A small network was shown many inputs. Here are its activations along a few directions, one row for each input.
Each table varies a few parts of the input and shows all the possible inputs, shuffled.
Descriptions start from the smaller parts, as in this example, which fits no table here: one of 2 separate values, together with either a single point or one of 11 places along a line or (one of 4 places along a line, together with one of 8 places around a ring).
Shared parts are said once, and a part with two or three values counts as separate values.
In the rows, zero is written as 128.

Other details of the inputs vary at random and push rows far along three fixed directions, the same in every table; ignore that.

Table:
x1: [132 137 123  93 114 142 122 135 143 133 143 128 121 108]
x2: [126 111 168 141 115  72  86 110  74 138 118 144  67 126]
x3: [ 59 142 207 208 165  87 142 176 149 171 184 138 179 148]
x4: [139 123 113 104 137 155 118 112 137 129 157 108 120 127]
x5: [136 130 125  87 118 147 110 130 142 123 146 113 126 140]
x6: [159  97  93 134 107 134 162 111  63  57  32 121 118 144]
x7: [174  92  97  78  92 144 132  70  61  72  67 120  69 115]
x8: [129 146 120 151 136 123 144 165 144 123 100 130 181 135]
x9: [132 143 112 104 138 142 122 110 138 143 143 127 124  98]
x10: [142 143 109 105 133 137 104 116 144 146 136 129 125 110]
x11: [ 93 109 163 209 135 106 141 123  63 125  90 129 124 124]
x12: [ 84 135 200 155 137  85  75 166 153 181 207 138 123 143]
x13: [146 146 118  91 117 129 105 139 144 141 135 127 125 116]
x14: [143 141 113  97 130 121 138 120 145 136 145 139 109 111]
x15: [129 122 124  86 120 144 125 123 137 124 153 109 130 123]
x16: [140 134 116 103 117 131 135 111 152 134 146 149 113 120]
x17: [124 140 119 158 127 137 159 161 145 121 105 131 177 137]
x18: [149 145 105 107 132 135 102 126 144 149 136 124 117 114]
x19: [132 127 118  96 130 133 144 105 146 121 155 122 112 126]
x20: [161 110  80 156 102 152 153 104  60  79   7 123 127 114]
x21: [143 137 119 100 122 128 131 108 153 137 141 150 117 121]
x22: [119 147 124 150 142 128 162 160 139 121 107 128 181 125]
x23: [ 92 110 175 190 119 101 143 135  63 116  89 132 130 126]
x24: [139 128 111 102 132 153 107 117 142 132 148 110 118 137]
x25: [107  97 180 124 108 104  82 114  60 118 130 117  86 137]
x26: [126 133 120 157 123 140 147 167 152 122 101 137 181 150]
x27: [113 115 165 147 126  95  86 104  61 147 121 125  73 105]
x28: [136 140 117  95 132 124 140 110 145 133 145 144 116 107]
x29: [125 129 122 143 135 140 138 171 148 106 107 114 175 163]
x30: [116 134 123 148 140 138 166 154 141 109 119 105 175 143]
x31: [141 122 118  91 125 135 115 123 154 119 145 131 113 147]
x32: [148 133 112 102 116 126 118 127 156 133 141 145 108 126]
x33: [137 125 112 100 132 153  97 123 147 129 142 114 120 138]
x34: [135 138 102 172 141 137 139 162 149 128 100 125 165 141]
x35: [137 141 127  93 114 140 116 121 145 139 137 135 132 114]
x36: [129 127 120 149 140 144 162 161 138 103 116 108 178 152]
x37: [126 127 107 159 150 146 149 151 137 112 118 108 169 154]
x38: [142 126 116 101 112 135 122 117 157 135 141 154 115 133]
x39: [128 130 113 104 136 151 126 105 139 132 153 105 119 117]
x40: [125 139 106 171 146 141 157 157 144 126 108 123 164 129]
x41: [137 146 122  90 122 133 123 134 138 139 141 125 123 105]
x42: [131 131 103 171 135 149 146 153 151 127  97 134 174 147]
x43: [139 140 114 109 128 147 113 107 146 148 138 132 124 112]
x44: [ 81 131 196 160 149  78 107 147 154 177 218 150 106 137]
x45: [120 110 172 139 116  75  88 100  73 134 117 149  74 121]
x46: [122 138 120 160 145 125 187 137 148 120 114 144 163 132]
x47: [129 139 117 107 134 151 131 101 140 145 145 130 123 100]
x48: [142 125 116  94 126 134 125 118 149 121 151 127 111 145]
x49: [131 121 110 102 134 150 123 109 138 133 155 106 123 120]
x50: [103 103 178 144 112  91 119  89  66 132 131 149  66 111]
x51: [ 99  92 169 192 135  82 144 128  72 108 105 123 120 154]
Each input here is: one of 3 separate values, together with either one of 6 places along a line or one of 11 places along a line.
Q: Changing only the choice among 3 separate values turns x5 into x48. The same change can be made to x35. Which row results?
A: x21
Q: Which other rows does x4 become when the place on the line of 6 takes its other values? List them by row number.
A: x24, x33, x37, x39, x49
Q: Which other rows does x6 become when the choice among 3 separate values takes its other values? List them by row number.
A: x25, x37
Q: Which other rows does x36 become when the choice among 3 separate values takes its other values? List them by row number.
A: x4, x7

Table:
x52: [116 149 156 106 129 106  96 124 171 187 209 156 100 106]
x53: [164 150  52  96 140 171 189 122 172 107 110 124 161 118]
x54: [117 121 122 181 150 130 163 168 138 101 105 108 184 169]
x55: [127 151 111  80 140 153 152 124 209 153 204 137 143 121]
x56: [168  99  96  51  82 169 109  76  81  84  90 115  78 115]
x57: [135 131 112 180 128 126 158 129  96 112  50 137 155 119]
x58: [146 126  95 161 120 148 141 157 107  99  49 121 159 140]
x59: [101 131 168  93 134 118 108 105 160 170 229 145  94 116]
x60: [119  89 165 123 100 114  91  96  59 106 106 115  76 138]
x61: [178 147  38  48 131 196 153 125 196 103 138 101 156 127]
x62: [101 121 191 140 122  86  58 136 115 171 183 137  89 136]
x63: [130 106 163 140 100  80  96  86  40 121  69 155  62 103]
x64: [167 107  97  33  88 149 111  46  84 105 107 130  45  79]
x65: [ 98 132 173 193 151  86 112 178 133 146 134 136 161 167]
x66: [125 123 137 107 136 134 108 127 143 133 173 108 116 139]
x67: [ 84 111 196 191 135  84 102 159  77 133 125 114 133 148]
x68: [133 162  93 138 149 145 189 162 177 125 120 129 193 121]
x69: [102 129 145 206 164 104 179 161 134 125 124 127 171 150]
x70: [114 158 139 120 141 125 113 138 185 180 195 151 127 109]
x71: [138 117 111 174 120 138 131 142  84  99  41 114 157 139]
Q: Changing only one part turns x54 into x64. The same change can be made to x56. Which row results?
A: x59
Q: What do these inputs look like to the network?
A: one of 2 separate values, together with either a single point or one of 4 places along a line or one of 5 places along a line
